These are the activations of a small neural network, seen along a few directions. Each row is one input.
Each table varies a few parts of the input and shows all the possible inputs, shuffled.
Descriptions start from the smaller parts, as in this example, which fits no table here: values(3) and (point or line(11) or (ring(5) and line(6))).
Shared parts are said once, and a part with two or three values counts as separate values.
In the rows, zero is written as 128.

Other details of the inputs shift rows strongly along three fixed directions, in all tables alike. That doesn't count.

Table:
row 1: [136 110 130 165 142  77 102 167 114 123 154]
row 2: [118 121 162 143 193 106 129 130 106 106 176]
row 3: [146 113 169 161 108 109 109 129 133 123 140]
row 4: [116 128 156 103 138 133 150 112 121 123 131]
row 5: [141 142 157 118 107 191 152  74 141 151 101]
row 6: [146 158 125 134  52 190 129  57 158 125 127]
row 7: [120 147 118  81 129 184 204 166 193 198  89]
row 8: [116 140 180 178  79 125 118  49 142 107 133]
row 9: [126 131 147 139 170 126 159 129 114 128 151]
row 10: [130 122 108 121 140 118  94 116 110 100 131]
row 11: [100 129  96 103 170 137 171 171 125 161 125]
row 12: [128 133  62 132  83 127  64 147 107 105 129]
row 13: [129 147  81  84 140 131 141 190 142 130 107]
row 14: [130 115 157 160 117 127 125  86 117 135 142]
row 15: [118 130 164  98 200 111 173 157 124 145 133]
row 16: [115 135 105 118 151 143 154 142 114 143 127]
row 17: [ 98 118  64  82 153 123 115 161 120 137 117]
row 18: [120 133  83 122 106 151  84 103  98 110 127]
row 19: [161 147 115 161  46 161 106  75 124 106 125]
row 20: [118 149 123  97 162 180 201 127 157 186 106]
row 21: [132 126 136 115 116 124 107 107  98 116 117]
row 22: [137 108 104 146 116 107 102 150 124 120 115]
row 23: [148 120 145 143 172 105 145 159 147 121 130]
row 24: [154 119 156 155 116 124 133 104 148 118 126]
row 25: [121 128 166 120 142 118 173 126 181 136 153]
row 26: [132 132 167 126  51 168 127  28 126 107 124]
row 27: [122 111  87 120 100 140  73 137  91 136  96]
row 28: [140 120 133 139 131  73  83 163 104  79 149]
row 29: [121 146 102  91  81 164 161 135 164 153 105]
row 30: [106 111 164 150 154 102 122 114 112 114 178]
row 31: [ 93 146  54 121 117 125  87 160 110 125  81]
row 32: [152 117 185 157 141 103 122 139 136 118 147]
row 33: [130 121 136 135 102 114 121 108 153 117 147]
row 34: [121 140 156 100 126 136 182 145 171 144 133]
row 35: [122 107  93 124 130 133 111 127 107 131  97]
row 36: [140 155  99  98 105 170 150 114 176 141 109]
row 37: [116 108 131 157 145  96 114 132  89 114 160]
row 38: [143 139  64 128 110 139 103 165 118 142 103]
row 39: [ 97 136  95  68 113 164 164 134 137 158  99]
row 40: [102 125  95  90 120 148 141 114 146 148 116]
row 41: [153 135  96 119  82 123  79 136 107 114 103]
row 42: [136 112  66 124 148 123  82 154  91 116  93]
row 43: [163 137 195 147 123 113 137  99 141 109 147]
row 44: [134 128 104 148 117 113 114 152 115 114 139]
row 45: [130 119 163 153 168  94 154 162 143 144 156]
row 46: [113 112 161 140 187 101 156 147 120 149 153]
row 47: [142 149  60 124 121 143 119 173 117 125 114]
row 48: [124 133 155 106 134 122 178 151 165 160 129]
row 49: [106 117 159 104 194 106 168 136 149 135 155]
row 50: [136 130  94 119 110 117  94 135 134 105 127]
row 51: [116 102  76 120 141 118 100 153 101 135 100]
row 52: [120 126 110 103 144 152 126 148 115 153  99]
row 53: [142 137  80 104 142 140 118 197 135 147  94]
row 54: [138 125 162 170 112 110 141 115 133 116 165]
row 55: [116 117 179 120 161 140 168 125 141 160 129]
row 56: [123 108 155 125 143  89 101 127  89 113 138]
row 57: [163 121 168 170  57 151 122  49 150 113 120]
row 58: [111 122  70 127  99 137  59 114  82 103 131]
row 59: [126 148 145 170  83 131  91  63 123  93 115]
row 60: [126 143 154 127 179 125 170 163 163 136 161]
row 61: [117 146 108 117  92 166 152 123 165 152 132]
row 62: [118 168 165 140 128 158 170  76 169 135 111]
row 63: [127 101 198 154 145  73 110 111  93 106 163]
row 64: [133 117 150 127 154  71 121 177 119 119 144]
row 65: [130 115 150 131 159  86  91 139  82  79 150]
row 66: [134 140 156 134 107 178 166  59 141 158 120]
row 67: [134 108 109 136 131 127  96 116 101 114 106]
row 68: [153 126 147 163 170  92 122 161 124 121 153]
Each input here is: line(4) and (point or (values(2) and ring(8))).
The inputs of row 17 and row 49 match in every part but the line(4) part. If row 34 is changed in the same way as row 17 into row 49, which row does it become?
Answer: row 28
The inputs of row 41 and row 43 match in every part but the line(4) part. If row 67 is changed in the same way as row 41 into row 43, which row does it become?
Answer: row 42
Which other rows does row 44 become when the line(4) part takes its other values? List them by row number.
Answer: row 19, row 47, row 54
Which other rows does row 39 become when the values(2) part takes its other values? List them by row number.
Answer: row 29
Which other rows does row 37 become when the line(4) part takes its other values? List them by row number.
Answer: row 9, row 11, row 16
Which other rows does row 2 become when the values(2) part takes its other values? List them by row number.
Answer: row 60
